These are the activations of a small neural network, seen along a few directions. Each row is one input.
In each table, some parts of the input vary, and every possible input appears once, in random order.
Descriptions start from the smaller parts, as in this example, which fits no table here: one of 3 separate values, together with either a single point or one of 9 places around a ring or (one of 4 places along a line, together with one of 8 places around a ring).
Shared parts are said once, and a part with two or three values counts as separate values.

Other details of the inputs vary at random and push rows far along three fixed directions, the same in every table; ignore that.

A family of inputs:
r1: -1  3  41  53  1  -66  14  -14  -40  38  53
r2: -23  -10  -5  -30  70  -32  -54  -28  -19  -17  -38
r3: 69  6  12  64  -32  12  81  36  -13  -37  35
r4: 42  22  60  -28  58  -10  39  26  -7  -41  27
r5: 50  -4  -27  43  -59  65  102  40  69  12  29
r6: 54  7  5  40  0  19  99  14  38  -22  12
r7: 10  16  47  -61  88  12  13  -1  -8  -90  -56
r8: 41  25  45  -19  55  -18  64  6  -3  -9  15
r9: 41  4  0  15  -9  31  76  -1  -5  -43  -25
r10: -49  14  29  -57  42  -31  -57  -11  -59  -34  -51
r11: -26  -10  -21  -47  7  18  -47  -21  40  -7  -41
r12: -47  16  39  -17  11  -63  -30  -22  -35  40  23
r13: -60  18  0  -67  -18  20  -41  10  10  -23  -53
r14: -44  -10  -31  -7  5  4  -62  -17  8  -25  -36
r15: -35  -7  -29  26  -31  -12  -17  -26  -14  18  -14
r16: -30  -30  -71  23  -81  44  -15  8  -5  54  -7
r17: -31  -14  -65  -26  -49  61  -23  -17  49  24  -49
r18: -31  -4  16  35  21  -74  -65  -11  -30  32  54
r19: 63  -5  7  40  10  21  84  30  53  -34  22
r20: 14  -15  -49  -51  -16  104  36  38  72  -28  -52
r21: 50  27  68  36  19  -31  73  22  -13  -54  27
r22: 33  -28  -52  64  -89  63  1  34  23  55  69
r23: 7  17  43  -68  72  -5  19  -1  36  -54  -38
r24: -42  -9  -54  -30  -74  64  -21  -18  33  14  -57
r25: 10  8  36  69  -6  -72  -8  -1  -48  10  56
r26: 27  -2  5  40  -59  7  1  23  -28  34  51
r27: 3  -7  2  55  -40  -7  -4  33  13  53  91
r28: -12  -29  -38  7  7  3  -41  6  5  35  2
r29: 10  10  47  22  -9  -50  -3  28  -54  40  77
r30: 26  27  34  -64  64  7  31  -28  2  -43  -53
r31: -21  8  37  -9  29  -60  -71  -28  -21  12  32
r32: -32  -16  -61  -39  -69  70  -22  -11  12  18  -55
r33: -13  -17  -46  20  -2  -2  -22  -19  -13  38  -11
r34: -21  -3  -5  49  19  -77  -35  -35  -28  55  31
r35: -18  -21  -38  19  -4  7  -55  -1  -16  5  0
r36: 64  13  48  -12  63  -17  38  0  6  -28  16
r37: -35  -3  -13  -23  -31  4  -17  2  -23  47  6
r38: -35  6  5  -42  62  -31  -34  -34  -28  4  -41
r39: -30  7  0  13  -52  -19  -58  -4  -19  34  20
r40: 17  -8  -22  -33  27  41  32  -4  58  -81  -71
Each input here is: one of 2 separate values, together with one of 4 places along a line, together with one of 5 places around a ring.
- Changing only the choice among 2 separate values turns r15 into r9. The same change can be made to r21. Which row results? => r10
- Changing only the choice among 2 separate values turns r3 into r25. The same change can be made to r32. Which row results? => r24
- Change only the place on the ring of 5 in r23. List by row number the other rows that result. => r5, r12, r13, r27

A family of inputs:
r41: 22  31  78  -9  35  -45  30  -11  -24  -51  -4
r42: 1  -18  -33  -30  43  13  -58  -21  28  25  0
r43: 34  -4  -38  20  -67  74  46  31  31  -50  -29
r44: -41  -39  -81  23  -18  -8  -65  -31  -4  75  -27
r45: -41  -35  -99  -8  -32  66  -61  -5  78  8  -43
r46: 21  10  2  45  -58  10  57  9  10  20  43
r47: 36  9  52  52  3  -41  55  20  -14  41  85
r48: 50  -4  -20  43  -43  57  79  43  31  -42  22
r49: -19  1  27  -8  87  -87  -26  -38  -12  9  -16
r50: -37  -32  -45  29  -8  -32  -52  -8  23  76  15
r51: -42  6  18  -68  37  16  -3  -12  12  -61  -59
r52: -6  39  76  -30  36  -55  16  -29  -20  -15  5
r53: 22  45  83  -11  67  -49  61  -2  -14  -37  4
r54: -30  17  3  -52  51  -13  -25  -7  -28  -75  -63
r55: 26  12  -1  52  -21  -9  42  4  -31  29  25
r56: 13  -19  -29  60  -59  9  6  43  11  24  70
r57: -65  8  -16  -40  -17  -23  -56  -43  -33  16  -44
r58: -26  -4  -32  -15  -58  48  -17  -5  7  -18  -58
r59: -24  -15  -39  3  -24  34  -12  -7  -21  4  -33
r60: 27  -6  15  42  0  -31  -8  46  -29  50  96
r61: -15  8  -23  -51  -10  49  -29  -3  -14  -62  -89
r62: 37  9  36  -65  47  52  66  25  20  -58  -26
r63: -19  20  41  -65  36  -4  -44  -3  -7  -50  -35
r64: -72  -34  -38  -6  -38  8  -78  -1  -5  65  18
r65: 48  -14  -3  4  36  5  46  20  33  25  20
r66: -37  -5  -69  -6  -68  76  9  2  27  0  -61
r67: 39  -14  11  69  29  -51  42  -7  -4  26  39
r68: -43  -35  -84  -5  -10  41  -70  -24  52  9  -43
r69: 40  12  -22  37  -57  67  100  30  45  -19  4
r70: 60  -9  0  91  26  -35  20  -16  3  16  66
r71: -17  -21  -39  -59  27  39  3  -2  69  -20  -75
r72: -35  -3  2  31  -27  -52  -77  -3  -40  41  46
r73: 34  28  87  -35  36  -26  69  -11  -6  -39  7
r74: -34  26  48  -81  28  -12  -28  -22  1  -62  -69
r75: 27  -6  1  18  -59  25  10  35  5  45  45
r76: 57  1  11  -5  59  22  44  -1  60  -51  3
r77: -32  -6  5  6  -5  -43  -51  3  -44  109  66
r78: 8  8  -4  -28  -34  26  25  13  5  33  16
r79: -10  -19  -35  18  42  -18  -65  -43  -19  28  -11
r80: -17  -10  13  6  -15  -42  -79  12  -41  68  64
r81: 52  11  22  39  -32  25  59  37  22  -31  34
r82: 14  14  41  18  55  -74  -16  -6  -78  -15  29
r83: 31  -9  -24  46  -79  44  27  18  -4  16  4
r84: -43  24  46  -61  81  -45  -21  -35  -34  -55  -42
r85: 46  18  -3  29  -44  33  75  5  -5  -8  1
r86: 23  4  -3  -42  4  65  46  41  44  -84  -37
r87: 8  17  92  -12  33  -74  -15  -13  -37  0  36
r88: -72  -16  -30  14  -12  -33  -78  -26  -48  47  0
- Changing only one part turns r65 into r71. The same change can be made to r75. Which row results? => r87
- Changing only one part turns r86 into r82. The same change can be made to r63. Which row results? => r61
- Describe the family of inputs behind these rows. => one of 6 places along a line, together with either one of 2 separate values or one of 6 places around a ring
- Change only the choice among 2 separate values in r68. List by row number the other rows that result. => r49
- A walk changes only the place on the ring of 6. It starts at r58 and steps to r57. List the rest of the walk in order. => r66, r88, r54, r43
